These are the activations of a small neural network, seen along a few directions. Each row is one input.
In each table, some parts of the input vary, and every possible input appears once, in random order.
Descriptions start from the smaller parts, as in this example, which fits no table here: one of 5 places around a ring, together with either a single point or one of 9 places along a line or (one of 3 separate values, together with one of 6 places along a line).
Shared parts are said once, and a part with two or three values counts as separate values.
In the rows, 128 means zero.

Other details of the inputs shift rows strongly along three fixed directions, in all tables alike. That doesn't count.

Table:
x1: [120 150  94 136 103 163 159 154 119 161  85 129]
x2: [120 137 116 115 135 116 129 169 128 133 135  67]
x3: [141 144 110 102 105 105  89 129 117 139 123 125]
x4: [132 133 119 171  96 120 126 141 131 165 138 153]
x5: [138 146 117 185 125 120 127 119 149 185 102 189]
x6: [105 131  98 111 130 179 135 131 118 144  96 152]
x7: [ 91 112 145 145 124 150  74  54 109 113 197 198]
x8: [132 135 137 165 151  81 131 127 143 162 114 131]
x9: [134 138 147 126 115 135  80  46 104  81 173 176]
x10: [117 133 142  96 121 222 153 123 110  64 127 139]
x11: [124 121 129 116 135  93 114 164 122 130 181  76]
x12: [135 139 156 135 129  91 141 169 145 141 124  81]
x13: [124 100 148  80 140 115 147 152 132  93 119  80]
x14: [105 127 173 128 109 122  73  30  83  96 180 176]
x15: [124 112 133 118 129  96 107 112 149 112 178 119]
x16: [120 140 153 159 133 102 112 116 146 128 174 123]
x17: [142 163 129 177  96 120 164 155 132 194  69 140]
x18: [ 83 114 103 103 157 185 150 121 131 108 116 120]
x19: [134 140 119 141 101 102 112 152 106 164 152 122]
x20: [128 144 170 143 105 128  90 125 129 128 169 138]
x21: [170 105 158 102 132  84  92 145 144 143 155  35]
x22: [142 103 141  84 106 190 138 130 140 135 104  79]
x23: [135 158 110 159 103 111  79  57 113 126 136 180]
x24: [112 135  85 120 129 135 151 118 144 137 106 117]
x25: [150 171  85 187 102 131 148 151 130 178  69 148]
x26: [149 117 157  61 121 123 104 135  98  80 148 115]
x27: [110 122 156 164 136 117 115  52  94  90 194 149]
x28: [165 119 133 114 141  63 125 152 124 121 136  93]
x29: [131 130 136 121 110 165 166 137  97 112 116 142]
x30: [112 131 115 125 141 218 157  87 115  95 102 190]
x31: [126 108 123 133 155 119 171 165 134 137  84 115]
x32: [141 122 145 126 159  83 110 173 157 139 138  99]
x33: [154 139 153  94 111 106 122 158 139 149  96 109]
x34: [ 97 136 100 146 134 188 168 113 140 104 102 121]
x35: [152 138 151 124 106 101  85 117 143 138 145 143]
x36: [125 107 104  64 107 161 141 151 130 120 115 123]
x37: [144 135 117 181 161  93 108  96 120 130 141 149]
x38: [142 141 144 166  99  99 135 147 101 159 112 139]
x39: [143 118 117 102 133  71 113 156 139 136 157  89]
x40: [136 109 154  69 107 113  75 138 136 100 175 118]
x41: [116 119 104 144 122 143 178 163 160 139 117 116]
x42: [118 100 136 119 163 147 150 116 112  90 130 133]
x43: [136 133 136 177 126  80 146 133 122 151 122 115]
x44: [141 123 112 126 135 152 164 149 107 140  82 163]
x45: [124 133 126 131 146 166 157 126 129  89 133 110]
x46: [ 99 129 103 117 137 217 148 113 127 105  80 166]
x47: [115  99 125  85 158 131 129 169 132 109 149  88]
x48: [114 114 135  99 134 149 153 124 171 102 131 119]
x49: [115 121 116 191 143  90 106  86 137 148 166 165]
x50: [161 144  90 161 140  99 149 113 146 136 102 136]
x51: [128 127 109  90 143 140 136 143 147  93 109  91]
x52: [138 139 130 152 128  77 141 116 156 161 111 124]
x53: [120 102 179  69 140 137 102 161  96  97 132 113]
x54: [139 114 124  97 136 107  99 180 116 147 142 111]
x55: [ 88 121 148 103 137 208 154 103 126 121  94 169]
x56: [131 146  72 214 147 110 143 106 142 169  83 163]
Description of these inputs: one of 2 separate values, together with either a single point or (one of 3 separate values, together with one of 9 places around a ring).
Q: Changing only the choice among 2 separate values turns x12 into x17. The same change can be made to x49. Which row results?
A: x7
Q: Changing only the choice among 2 separate values turns x52 into x33. The same change can be made to x8. Which row results?
A: x55
Q: Change only the choice among 2 separate values in x20. List by row number the other rows that result.
A: x16
Q: A walk changes only the place on the ring of 9. It starts at x23 and steps to x9. List the rest of the walk in order.
A: x26, x14, x33, x35, x40, x36, x3
Q: Change only the choice among 3 separate values in x9. List by row number the other rows that result.
A: x10, x30
Q: Change only the choice among 3 separate values in x50. List by row number the other rows that result.
A: x37, x45

Table:
x57: [104 130 156 148  98 134 125  85 103 149 143 134]
x58: [168 168 135 147 122  74 141 178 113 174  79 143]
x59: [134 155  98 148 134  88 101  61 124 135 132 179]
x60: [103 115 181 136 155 131 117 118 112 116 156 131]
x61: [138 140 122 125 116 110  76 142 119 147 148 165]
x62: [150 132 152  47 136 185 116 189 127  79 130  82]
x63: [136 135 107 126 110 212 168 118 136 142  83 133]
x64: [133 102 148  73 169 179 135 157 112  57 129  74]
x65: [142 146 113 158 111 121 154  77 125 129 118 203]
x66: [133 133  92 142 106 173 174 134 129 151  98 108]
x67: [ 73 147 106 172  97 180 214  92 130 159  86 169]
x68: [159 155 121 147 150  92 135 191 144 143 139  74]
x69: [166 114 139 133  92  69 116 149 135 159 152  96]
x70: [117 111 124 133 161 115 104  65 121 109 141 137]
x71: [ 95 116 135  56 135 182 102 134 100  60 162 150]
x72: [130 139 134 160 139 125  86  57  73  84 171 146]
x73: [130  97 122  39 156 137 130 153 123  71 109  79]
x74: [134 154 133 148 120  95 104 120 116 123 183  92]
x75: [128  98 154 150 142 107 110  60 115  96 172 157]
x76: [142 162 140 154 108 120 137 134 125 175  88 169]
x77: [ 97 112 121 135 131 137  87  69  73  97 170 177]
x78: [136 121 128 130 107 118  66 124 118 158 153 145]
x79: [123 143 116 139 151  74 114 124 162 151 148 108]
x80: [170 139 115 180 162  97 136 176 141 163 117 100]
x81: [119  81 133  83 153 191 207 182 171  96  96 106]
x82: [191 137 145 113 109  73 107 182 144 154 125 122]
x83: [169 146 110 177 127  49 129 143 160 145  74 114]
x84: [ 85 138 100 168 102 118 113  89 117 149 173 164]
x85: [130 109 117 123  95 198 182 101 155 144  91 165]
x86: [ 97 100 123  81 106 173 115 137 112 115 153 110]
x87: [146 116 114 149 158  83 109 201 137 168 127 113]
x88: [115 113  49 175 141 181 215 153 138 178  25 178]
x89: [124 126 183 100 108 148 102 125 113 132 132 115]
x90: [111 135 149 152 129 118 125  87  79 123 123 158]
x91: [144 135 142  43 150 181 131 180 113  55 126  82]
x92: [172 152 111 112 131  66  90 162 155 171 105 113]
x93: [160 134 124 122 119  80  81 128 149 173 124 100]
x94: [124 122 148 146 130  98 134 114 150 124 177 135]
x95: [ 81 118 130 131 115 148  94   9 118 115 190 148]
x96: [142  88 153  53 137 134 143 156 111  56 133  96]
x97: [112 152 143 166 101 112  62 111 116  74 158 110]
x98: [133 124 169 142 152  87 113 138  96 131 125 114]
x99: [133 146 103 128 123  64 123 146 156 163 133  82]
x100: [137 135 171 147 116  94  69 159 161 129 130 120]
x101: [ 40 118 100 146 135 227 167  55 135 105 150 203]
x102: [112 146 103 170 127 155 228 165 157 185  54 148]
x103: [116 119  93 138  96 157 221 147 167 147  92 130]
x104: [107  89 140  50 179 156 138 168 161  85 124  68]
Q: What do these inputs look like to the network?
A: either one of 3 separate values or (one of 5 separate values, together with one of 9 places around a ring)
Q: Change only the choice among 5 separate values in x82. List by row number the other rows that result.
A: x61, x62, x76, x92
Q: Change only the choice among 5 separate values in x78. List by row number the other rows that result.
A: x63, x85, x89, x93
Q: Which other rows belong to the same alternative as x100? List them by row number.
A: x83, x97

Table:
x105: [159 143 132 160 129  52 105 165 129 175 136  96]
x106: [182 148 126 146 109  60  78 167 123 180 119 116]
x107: [124 116 117  99 139 173 181 147 139 106  87 115]
x108: [181 127 126 116 144  72 133 239 136 149 100  65]
x109: [146 135 175 104 120  71  58 154  99 112 174 100]
x110: [124 119 116 107 141 170 174 158 131 116  88 112]
x111: [ 94 109 151 105 132 173 133 120 126  93 159 118]
x112: [132 145 111 141 109 163 146 123 132 144  93 154]
x113: [167 138 135 154 122  46 107 160 146 170 138 101]
x114: [119 111 108  84 137 167 171 157 156 104 102 108]
x115: [110 114 130  94 141 140 118 130 132  97 140 104]
x116: [110 116 151  99 130 149 130 118 133 102 150 107]
x117: [108 141  78 186 123 148 169  63 142 157 104 187]
x118: [106 110 173  99 141 143  88  65 109  58 197 131]
x119: [135 119 114  83 114 175 158 166 130 133  82 129]
x120: [125 139 124 183 136 100 116  87 129 162 127 185]
x121: [120 157 100 184 106 154 158  88 126 157  93 195]
x122: [111 113 122 100 129 170 175 157 149 123  91 103]
x123: [128 144 114 177 101 114 122  75 106 164 130 191]
x124: [118 139 104 188 127 109 118  85 124 152 150 168]
x125: [104 114 181 109 145 123  58  56  93  60 211 126]
x126: [111 119 128  98 143 144 122 135 125 102 146 105]
Q: What do these inputs look like to the network?
A: either a single point or one of 6 places around a ring or (one of 3 separate values, together with one of 5 places along a line)
Q: Which other rows belong to the same alternative as x112? List them by row number.
A: x106, x109, x119, x121, x123
